Each row below holds a small network's activations on one input, seen along a few directions.
Each table varies a few parts of the input and shows all the possible inputs, shuffled.
A made-up example of a description, with smaller parts first: line(6) and (point or line(9) or (values(3) and ring(5))).
Shared parts are said once, and a part with two or three values counts as separate values.
In the rows, zero is written as 128.

Other details of the inputs vary at random and push rows far along two fixed directions, the same in every table; ignore that.

Rows:
row 1: [239 161 149 183 146  36 137 117 101 217 108 154  39 108 148 154]
row 2: [ 90  87 104  78 128 208 145 175 118  83 132 118 182 107 107 122]
row 3: [ 89 126 126  79 140 191 121 134 142  50 153 131 202 145 126 108]
row 4: [ 85 146 126 234 120 136 147  45 191 128  54 164 107  71 193  95]
row 5: [ 81  85  92  96 123 192 131 191 132  90 138 114 191 111 108 134]
row 6: [238 148 128  30 157  88 122 198  59 170 199 163 138 192  59 138]
row 7: [230 147 117  48 153  73 118 221  84 181 190 151 146 203  55 149]
row 8: [ 88 127 135  68 134 195 114 150 158  62 128 125 197 131 117 106]
row 9: [ 86  89  90 103 117 182 126 179 139 100 126 152 208 123  96 110]
row 10: [ 85 133 106  82 133 190 142 133 159  85 130 164 206 161  98  79]
row 11: [216 190 134  24 148  70  85 207 127 189 179 162 145 203  51 128]
row 12: [ 83  85  85 106 130 189 148 182 127  82 149 113 195 132 112 135]
row 13: [ 57 130 148 229 100 127 134  42 165 108  69 102 107 110 203 122]
row 14: [ 72  96 143 214 104 159 165  38 138 112  79  88  77  90 199 122]
row 15: [201 149 142 188 124   8 129 103  82 215 124 135  39 149 123 158]
row 16: [ 70 129  86 106 135 158 122 146 174  80 145 161 211 157  87  97]
row 17: [ 87  88  98  98 134 192 133 169 154  73 160 100 190 141 120 131]
row 18: [219 139 111  47 165  66 116 230  77 159 211 114 125 183  55 180]
row 19: [ 56  91 123 238 105 127 145  52 153 107  93  85  83  86 188 140]
row 20: [ 95 103 130 233 127 154 153  66 171 110  78 104  82  46 213 136]
row 21: [216 140 118  37 158  69 100 238  82 166 200 116 121 162  51 178]
row 22: [ 68  92 128 222  98 155 170  44 101 117  83 108  84  74 196 127]
row 23: [ 74 122 108 102 143 160 111 155 168  49 153 120 207 148 110 125]
row 24: [ 93  86  98  88 136 206 162 167 113  75 143 117 186 128 111 124]
row 25: [ 96  91 103  85 123 199 141 163 125  93 120 156 199 119  94  98]
row 26: [ 92  91 115  71 130 209 120 155 134  70 158 114 178 108 120 119]
row 27: [ 67 129  92  96 127 161 105 154 179  87 134 163 207 136  83  95]
row 28: [ 56  92 115 243  89 117 138  61 138 133  60 137 101  69 164 118]
row 29: [ 98  91  96  95 131 196 158 155 120  85 131 154 203 140  98  99]
row 30: [ 95  90 108  81 138 207 137 147 129  62 169 113 182 129 124 120]
row 31: [203 152 171 156 119  38 108 113 106 217 128  86  16 132 152 171]
row 32: [ 81 134 110  72 124 191 115 134 153  89 135 174 203 133  99  78]
row 33: [197 149 164 163 126  22 102 110 106 204 136  87  12 124 140 177]
row 34: [202 196 170 151 123  32 124  60  96 217 123 155  37 166 139 120]
row 35: [221 183 156  20 156  71  74 215 121 159 187 121 140 194  74 156]
row 36: [ 48 128 147 226 100 114 112  48 170 103  67 105  99  81 186 126]
row 37: [ 93 100 116 241 121 151 167  79 145 118  66 117  87  38 205 140]
row 38: [ 94  91 101  86 121 197 130 156 114  89 135 164 200 112  99  98]
row 39: [209 190 195 146 134  36 123  76 100 190 117 106  31 164 157 148]
row 40: [205 190 199 137 124  37  96  77  94 194 121 116  28 136 158 147]
row 41: [ 52 137 126 233  92 125 146  33 171 138  61 143 112 118 180  93]
row 42: [202 197 180 140 118  36 117  75 111 229  98 149  32 152 130 118]
row 43: [236 149 151   5 160 103 105 212  94 163 197 106 110 174  70 157]
row 44: [ 90 140 148 231 128 138 136  54 184  98  62 123 102  62 215 124]
row 45: [207 150 168 147 119  50 127 103  55 214 126 110  14 112 148 163]
Each input here is: ring(5) and (point or (values(2) and line(4))).
- The inputs of row 30 and row 6 match in every part but the ring(5) part. If row 43 is changed in the same way as row 30 into row 6, which row does it become? => row 25
- The inputs of row 45 and row 32 match in every part but the ring(5) part. If row 24 is changed in the same way as row 45 into row 32, which row does it become? => row 10
- Which other rows does row 38 become when the values(2) part takes its other values? List them by row number. => row 6
- Which other rows does row 12 become when the line(4) part takes its other values? List them by row number. => row 18, row 22, row 24
- Which other rows does row 19 become when the values(2) part takes its other values? List them by row number. => row 33
- Which other rows agree with row 35 in the ring(5) part? List them by row number. => row 3, row 8, row 13, row 23, row 36, row 39, row 40, row 44

Rows:
row 46: [181 124 163 119 128  98 115 133  71 151 141  98  71 103 146 166]
row 47: [158 164 152  31 147 131  78 171 129  99 170 143 177 159  93 122]
row 48: [147 126 110  48 122 137 123 203 106 158 143 153 175 169  56 115]
row 49: [178 140 108  47 150 147 130 194 108 143 145 190 173 132  65 106]
row 50: [190 123 114  56 178 156 148 200 108  98 185 120 154 140 102 152]
row 51: [ 63 145 159 165  96 137 113  71 175 122  72 104 117 121 166 108]
row 52: [182 142 134 130 116  97 131 129 108 208 111 162  89 127 117 116]
row 53: [ 92 146 141 185 123 144 136  59 187 111  98 124 121 128 184 105]
row 54: [148 174 158 125 131  63 103  88 128 147 152 114  86 177 126 134]
row 55: [ 73 100  76 242 110  92 132 122 163 141  81 157 135  81 133 133]
row 56: [144 174 171 106 118  69  80  97 130 159 136 116  80 149 121 130]
row 57: [187 193 161 128 158  81 126  97 145 143 131 142  93 153 144 126]
row 58: [173 179 145  30 164 142  95 177 157 106 157 155 170 146  92 113]
row 59: [147 104 124  35 138 144 102 200  94 113 190  94 141 136  79 156]
row 60: [ 88 146 154 167 110 150 113  68 188 123  82 125 115 100 180 101]
row 61: [ 80  89 128 192 110 151 165  94 126 113 100  70 101 115 176 147]
row 62: [ 68 139 114 224 126  87  97 104 213 105  93 122 132  95 159 141]
row 63: [171 119 112 177 146  48 108 180 135 157 146  91  81 102 128 199]
row 64: [172 178 168 129 141  70 108  91 116 136 144 130  99 166 145 134]
row 65: [103 119 107 200 122 146 179  71 126 131  78 175 124  98 154  95]
row 66: [101  92 136 175 110 171 142 100 141 126  94  92  92  66 185 136]
row 67: [ 66  75 112  93 116 212 135 174 138  76 126  83 178 108 124 135]
row 68: [ 57 130 117 103 129 184 129 132 184  61 130 115 207 170 123 103]
row 69: [194 125 140 138 144 105 148 135 109 163 150  92  70 135 153 163]
row 70: [185 123 150 138 141  91 138 123  69 139 156  97  77 131 150 169]
row 71: [186 141 121 148 129  90 154 120 107 196 127 161  95 155 121 120]
row 72: [ 62  91  80 121 114 190 164 150 134  98 118 150 209 156  96  96]
row 73: [ 74  90  98 104 111 195 131 144 110  87 118 176 208 104 102  91]
row 74: [149 135 134 124 103  75 115 115  81 195 125 151  83 135  94 122]
row 75: [ 79  90  86 122 124 189 154 135 109  75 133 175 214 132 107  95]
row 76: [ 72  84 123 188 110 143 150  76 112 101 123  79  92 101 167 145]
row 77: [ 54  86  75 117 114 181 149 132 120  86 141 159 201 143  88  94]
row 78: [196 139 155 118 146 109 132 139  99 159 127 110  64  91 145 157]
- What is each input in this table made of? => values(3) and (point or (values(2) and ring(5)))
- Which other rows does row 74 become when the values(2) part takes its other values? List them by row number. => row 77
- Which other rows does row 51 become when the values(2) part takes its other values? List them by row number. => row 68

Rows:
row 79: [ 48  75 126 176 109 197 141  61 114  54  98 129 142  55 175 108]
row 80: [ 88  97 133 153  88 144 138  98 118 150 101  86  96 129 145 129]
row 81: [ 38  74 115 219  84 142 130 102 144 119  68  92 105  50 163 142]
row 82: [185 123 129  73 169 108  99 189  97  99 186 117 129 109 102 171]
row 83: [153 121 156 177 112 138 163  83 114 179  75 117  65  92 181 126]
row 84: [ 72 118  76  91 134 168 100 185 168  75 140 191 248 132  74  94]
row 85: [151  97  82  75 151 127 112 235 103 119 176 144 180 123  68 156]
row 86: [197 180 186 149 131  38 110  53  75 181 118 147  31 123 148 132]
row 87: [113 149 157 132 113 154 124  74 133 130  93 143 102  90 161  98]
row 88: [103 117  87  73 150 220 169 168 155  69 140 163 228 165  99  85]
row 89: [102  93 112  39 133 241 125 179 127  62 155 133 201  96 111 107]
row 90: [171 122 121  36 162 165 102 223 129  99 181 111 156 101 101 156]
row 91: [173 129 137  66 145 117 124 157  66 108 191 114 142 171 102 152]
row 92: [143 170 159 189 124 103 129  78 181 172  65 143  88 106 176 113]
row 93: [ 58 120  96  72 117 173  88 189 184  79 133 156 236 135  68  98]
row 94: [112  86  92  73 157 228 144 220 168  72 140 116 212  96 115 134]
row 95: [ 98  94 122  76 129 192 142 151 125  84 165  89 170 162 121 125]
row 96: [107 104 147 181  77 100 130  86  91 181  82 111  64  96 143 131]
row 97: [133 176 168 171 118 100  98  67 168 149  86 140  76  86 177 115]
row 98: [223 147 154 178 130  66 173  93  81 212 111 119  26 148 162 148]
row 99: [109 149 167 169 109 106 142  46 130 153 103  99  70 156 171 116]
row 100: [ 58 136 143 209 118 132 106  36 171  74  79 151 128  68 182 102]
row 101: [164 178 140  78 157  83  90 152 133 101 182 140 164 185  98 139]
row 102: [ 63  75  95 232 102 158 183  55 117 116  92 136 117  91 169 113]
row 103: [242 157 147  65 173  41 102 200  68 145 216  92  95 175  93 201]
row 104: [241 176 122  64 161  46 133 169  78 198 192 171 110 209  57 136]
row 105: [216 180 154  28 133  59  99 177  96 210 172 118  95 220  61 140]
row 106: [ 34 112  84 223 117 154 149  69 193  82  91 165 176 106 153  92]
row 107: [112  83  69  97 164 214 166 215 161  56 156 118 214 127 112 137]
row 108: [227 202 165  47 163  40  85 175 140 176 195 112 106 227  87 151]
row 109: [ 25 114 129 181 106 178 147  40 132  51  97 130 163 113 173  97]
row 110: [192 132 146 178 106  38 131  98  49 227 110 145  34 118 134 147]
row 111: [104 133  83  91 159 197 143 180 200  61 141 165 240 162 103  94]
row 112: [236 152 151  54 168  58 108 209 101 171 210  66  80 192  96 194]
row 113: [ 58 124  97  66 123 184  96 179 201  76 142 126 229 167  83 103]
row 114: [112  92  90 208 134 114 161 119 128 126 127 117 108  97 147 155]
row 115: [ 28 108 132 195  70 148 133  55 139 133  52 137 119  88 149  90]
row 116: [213 184 182 149 126  68 143  81 111 230  84 140  34 135 157 123]
row 117: [112 136 133 195  98  84 134  65  97 179  78 171  87 110 141 105]
row 118: [107 108 136 192 102  96 127 107 136 165  98  61  56 108 162 167]
- What is each input in this table made of? => line(4) and ring(10)
- The inputs of row 118 and row 105 match in every part but the line(4) part. If row 94 is changed in the same way as row 118 into row 105, which row does it become? => row 116
